Each row has a name. Each question is about the rows just above it.

(10): [ 58.1  79.3  71.9  78.2 -49.8 -58.3 -53.1  67.8  78.9 -73.6 -74.3 -72.8
 -74.8  70.1 -70.9  71.9  78.2 -71.9]
(52): [-26.6   4.9 -26.7  18.4  71.0 -40.4  72.2  41.7  17.2 -76.0  77.0  76.8
 -78.1  32.2 -77.3  22.8  18.8 -76.9]
(181): [-66.8 -66.0 -70.7 -66.8  72.8 -36.3 -66.8 -29.5 -68.2 -36.3  44.6  54.9
 -36.3 -49.2 -25.2 -66.8 -67.9 -38.4]
(209): [ 63.0  65.5  61.9  71.8 -73.8 -36.4 -68.1  50.6  71.6 -62.1 -19.6 -26.8
 -53.4  56.1 -62.7  58.0  74.2 -49.9]
(87): [-54.8 -63.0 -67.9 -37.6  70.5   2.2  72.4  -9.4 -39.7 -61.0  75.0  77.5
 -73.6 -35.1 -66.8 -46.1 -38.5 -73.9]
(58): [-52.9 -74.7 -72.1 -75.4  60.4  77.3  64.0 -72.1 -78.2  79.4  66.6  67.3
  74.0 -73.8  75.7 -77.0 -76.7  75.2]
(119): [-55.9 -78.4 -76.6 -74.3  67.4  72.2  73.8 -64.8 -75.5  70.2 -78.5  78.1
 -75.5 -67.2  66.8 -70.1 -75.9  46.6]
(110): [ 58.7  74.8  72.9  67.7 -68.7 -20.3 -70.2  36.0  68.7  35.7 -75.3 -77.4
  62.8  56.0  49.0  64.9  67.0  61.7]
(172): [ 49.4  60.9  49.1  68.6  64.4 -69.1  64.9  59.5  68.6 -79.0  73.7  72.0
 -81.1  64.2 -80.2  68.6  70.0 -80.0]
(122): [-65.1 -67.1 -58.1 -73.0  40.2  62.8  27.3 -61.1 -74.9  74.7 -71.0 -64.6
  78.1 -66.1  75.2 -70.7 -74.1  77.0]
(152): [-48.1 -76.7 -68.5 -73.2   8.6  56.7  22.1 -70.5 -75.1  72.9  68.8  70.9
  76.5 -75.3  69.5 -75.8 -72.6  73.6]
Times [-36.2] occurs in (181):  0
Count of [-78.4] in (119):  1
Times [5.0] occurs in (52):  0
Times [73.7] occurs in (172):  1
How many times does (52) hold [-78.1]?  1

